A small network was shown many inputs. Here are its activations along a few directions, one row for each input.
In each table, some parts of the input vary, and every possible input appears once, in random order.
A made-up example of a description, with smaller parts first: values(2) and (point or line(9) or (line(6) and ring(8))).
Shared parts are said once, and a part with two or three values counts as separate values.
(in the rows, 128 means zero)

Rows:
row 1: [129 169 108 178 165 139 180  89 140  76 117]
row 2: [198 153  85  41 146  78 163  93  92 134  88]
row 3: [120 116 110  32  99 102  95 150  83 174 141]
row 4: [178 108 107  59 129  60 103 154  85 167 164]
row 5: [122 126 101  40 116  82  93 149  89 160 170]
row 6: [119  80 136 165 123 127  67 129 156 136 194]
row 7: [186 166  96  66 150  60 167 127  69 126 108]
row 8: [ 94  83 135 155 111 136  64 123 164 138 193]
row 9: [ 83 103 145 191 140 159 124  99 200  90 162]
row 10: [104 172 107 168 153 147 178  84 148  77 116]
row 11: [102 149 160  71  80 126  98 239  53 212  91]
row 12: [ 89 204 159 203 114 208 184 178 116 108  31]
row 13: [160 152 113 185 167 129 184  84 140  80 111]
row 14: [172 143 104 159 162 143 186  49 158  92  92]
row 15: [114 214 140  81 103 129 164 218  37 164  23]
row 16: [103 167 114 161 134 167 185  86 140  87  87]
row 17: [188  93  99  29 124  79  97 122 107 169 144]
row 18: [ 81  94 156 183 122 180 128 102 194  98 135]
row 19: [129 177  96  43 120  99 163 126  66 132  83]
row 20: [147 123 103  49 127  72  96 154  80 162 172]
row 21: [130 184  90  49 137  80 157 125  73 119 113]
row 22: [ 92  73 146 148  93 155  66 126 159 150 166]
row 23: [149  66 139 174 125 116  73 127 156 140 187]
row 24: [154 181  93  58 149  71 161 129  65 120 115]
row 25: [ 68 126 213 223 101 221 134 195 171 125  88]
row 26: [107 100 146 202 153 151 127 104 191  88 163]
row 27: [159  52 134 144 120 132  69  96 175 143 168]
row 28: [ 78 106 205 190  72 191  72 218 136 180 121]
row 29: [137  85 151 209 155 142 132  99 189  92 157]
row 30: [148  73 146 182 149 157 132  66 207 100 139]
Question: Changing only one part turns row 10 into row 21. The same change can be made to row 16. Which row results?
Answer: row 19
Question: Describe the family of inputs behind these rows.
Answer: ring(5) and (point or line(5))
Question: Change only the ring(5) part in row 1. List by row number the other rows that result.
Answer: row 6, row 20, row 24, row 26
Question: List by row number the other rows that have the ring(5) part in common with row 27.
Answer: row 6, row 8, row 22, row 23, row 28
Question: Change only the ring(5) part in row 12. List by row number the other rows that result.
Answer: row 11, row 15, row 25, row 28

Rows:
row 31: [127 134 116 129 131 125 129 114 129 121 132]
row 32: [139 135 123 112 133 122 144 120 124 122 116]
row 33: [125 110 129 117 125 123 114 127 136 133 142]
row 34: [133 110 134 127 127 117 111 135 130 137 148]
row 35: [123 139 131 102 118 128 127 146 111 145 112]
row 36: [133 120 121 117 126 128 124 113 130 129 128]
row 37: [147 137 122 122 138 118 142 129 118 127 119]
row 38: [121 124 125 128 131 124 119 128 133 125 149]
row 39: [132 139 131 111 118 121 121 155 103 145 115]
row 40: [130 147 119 124 140 119 149 119 120 113 118]
row 41: [116 148 126 114 120 127 135 146 104 135 117]
row 42: [142 122 121 127 128 122 122 121 125 135 132]
row 43: [ 95  99 167 234 130 191 125 112 201  97 136]
Question: Describe the family of inputs behind these rows.
Answer: point or (values(3) and line(4))
Question: Change only the values(3) part in row 35. List by row number the other rows that result.
Answer: row 39, row 41
Question: Change only the values(3) part in row 34. List by row number the other rows that result.
Answer: row 33, row 38

Rows:
row 44: [ 85 137 151 188 126 189 169  83 169  98 110]
row 45: [169 144  91  40 129  68 105 109  98 154 139]
row 46: [ 74 163 167 209 104 186 137 159 137 131 112]
row 47: [156  97 103 124 154  72 111  79 161 116 174]
row 48: [ 89 141 156 177 131 185 155  97 183  74 106]
row 49: [147  86 153 176 136 173 130 117 190 127 128]
row 50: [ 74 136 115  38  98  91 101 172  70 152 178]
row 51: [201  79 116 150 142  92 132  87 145 111 148]
row 52: [118 121 142  44 107  77  89 170  81 174 134]
row 53: [ 77  78 114 120 127 147  88 101 170 118 204]
row 54: [ 78 166 170 197 109 180 125 172 152 106 107]
row 55: [157  49 145 151 106 150  98 104 175 142 138]
row 56: [126 161  69  35 125  78 119 109  91 137 181]
row 57: [219 129 106  65 126  92 128 117  77 155 109]
row 58: [146  68 164 174  90 146  61 169 132 174 135]
row 59: [123 158 116 189 170 132 196  60 137  68 111]
row 60: [169 108 155  74 102  98 113 178  69 179 103]
row 61: [ 91 192 127 105 110 137 171 183  90 113  56]
row 62: [ 61  94 134 139 105 147  53 168 127 142 207]
row 63: [100  82 154 143 105 128  40 164 139 170 162]
row 64: [124 161 123 177 173 129 181  76 151  44 107]
row 65: [114  64 132 123 120 132  76  97 185 144 162]
row 66: [134 108 175 196 119 170  98 186 155 161 126]
row 67: [202 157 108  87 161 116 163 129 103 143  91]
row 68: [152 140 160  96 133 124 152 196  97 169  87]
row 69: [ 86 189 125 118 110 142 187 170  74 142  61]
row 70: [189 111 121 174 175 117 162  96 163  96 136]
row 71: [132 206  84  97 144 126 179 117  93  89  54]
row 72: [130 203  80 108 144 131 195 101  77 118  58]
row 73: [117 111  84 124 159  87 125  77 150  95 217]
Question: Changing only one part turns row 58 into row 57. The same change can be made to row 66. Which row results?
Answer: row 67
Question: Describe the family of inputs behind these rows.
Answer: ring(5) and (values(2) or line(4))
Question: Change only the values(2) part in row 64. List by row number the other rows that result.
Answer: row 59
Question: List by row number the other rows that have the ring(5) part in common with row 55.
Answer: row 44, row 48, row 49, row 53, row 65

Rows:
row 74: [164 162  91  37 135  65 146 139  59 145 116]
row 75: [143 157 107  42 115  83 117 173  58 168 120]
row 76: [ 87  94 168 230 121 184 108 126 189 110 150]
row 77: [112 105 152 220 147 168 136  98 197  87 145]
row 78: [158 176 102  37 124  82 151 156  53 155  85]
row 79: [109 115 161 218 132 186 142 115 182 100 115]
row 80: [149 185  87  33 129  80 159 136  52 141  92]
row 81: [ 91  72 169 218 123 181  99 112 208 107 161]
row 82: [111  77 154 220 131 173 102  95 206 103 163]
row 83: [148 133 108  31 116  79 111 155  74 169 134]
row 84: [166 134  92  36 124  70 114 136  71 165 135]
row 85: [ 98 126 145 215 140 184 152  96 187  85 122]
Question: Changing only one part turns row 79 into row 78. The same change can be made to row 82. Which row results?
Answer: row 84
Question: Describe the family of inputs behind these rows.
Answer: values(2) and ring(6)

Rows:
row 86: [207  92 158 139 126 120 123 147 123 162  95]
row 87: [ 76  66 145 202 124 154  74 110 197 105 211]
row 88: [103  94 154 129  87 136  61 181 121 179 160]
row 89: [175 163  83  41 149  70 158 128  71 135 119]
row 90: [168 162  77  45 140  80 149 115  76 139 122]
row 91: [178  66 147 208 160 137 132  67 207  97 142]
row 92: [ 91 124 161 125  91 158 105 181 117 163 110]
row 93: [ 52 104 145 193 119 185 116  99 189  91 168]
row 94: [111 127  92  39 111  71  75 138  79 164 186]
row 95: [ 62 102 155 196 127 177 124 109 191  89 163]
row 96: [108 213 141 172 130 170 203 158  90 105  22]
row 97: [113 247  73  72 142 100 223 116  50  90  58]
row 98: [ 97 159  91  29 118  88 123 136  76 149 140]
row 99: [112  93 163 130  93 129  69 190 121 175 157]
row 100: [135 136 160 138 114 147 127 176 118 147  86]
row 101: [127 109 132 204 151 167 140  80 195  93 146]
row 102: [216 124  89  41 147  53 143 107  77 141 124]
row 103: [133 171  83  41 129  85 137 123  78 132 120]
row 104: [126 137 152 137 106 156 119 167 119 150  90]
row 105: [ 68 204 137 239 157 193 221  85 161  42  77]
row 106: [172  66 136 203 154 142 125  56 207 100 144]
row 107: [135 108 142 208 159 160 148  91 196  90 142]
row 108: [120 128  99  34 119  61  83 149  74 160 184]
row 109: [ 90 117 139 205 136 179 130  86 195  81 145]
row 110: [106 160  98  24 126  76 133 148  71 145 136]
row 111: [141 172  89  36 138  74 147 135  74 128 116]
row 112: [159 130 145 139 120 148 129 159 118 158  93]
row 113: [101 123 169 125  98 149 114 190 115 160 106]
row 114: [ 99 116 149 208 144 171 138  96 196  79 140]
row 115: [210 122  82  44 140  61 135  95  82 146 125]
row 116: [ 67  69 135 199 118 160  66 100 195 108 213]
row 117: [167 129 153 140 127 140 137 169 116 155  90]
row 118: [201  92 149 136 121 126 116 137 126 166  97]
Question: Changing only one part turns row 92 into row 98. The same change can be made to row 104. Which row results?
Answer: row 103
Question: Describe the family of inputs behind these rows.
Answer: values(3) and (point or (values(2) and line(5)))
Question: Change only the values(2) part in row 104. List by row number the other rows that result.
Answer: row 100
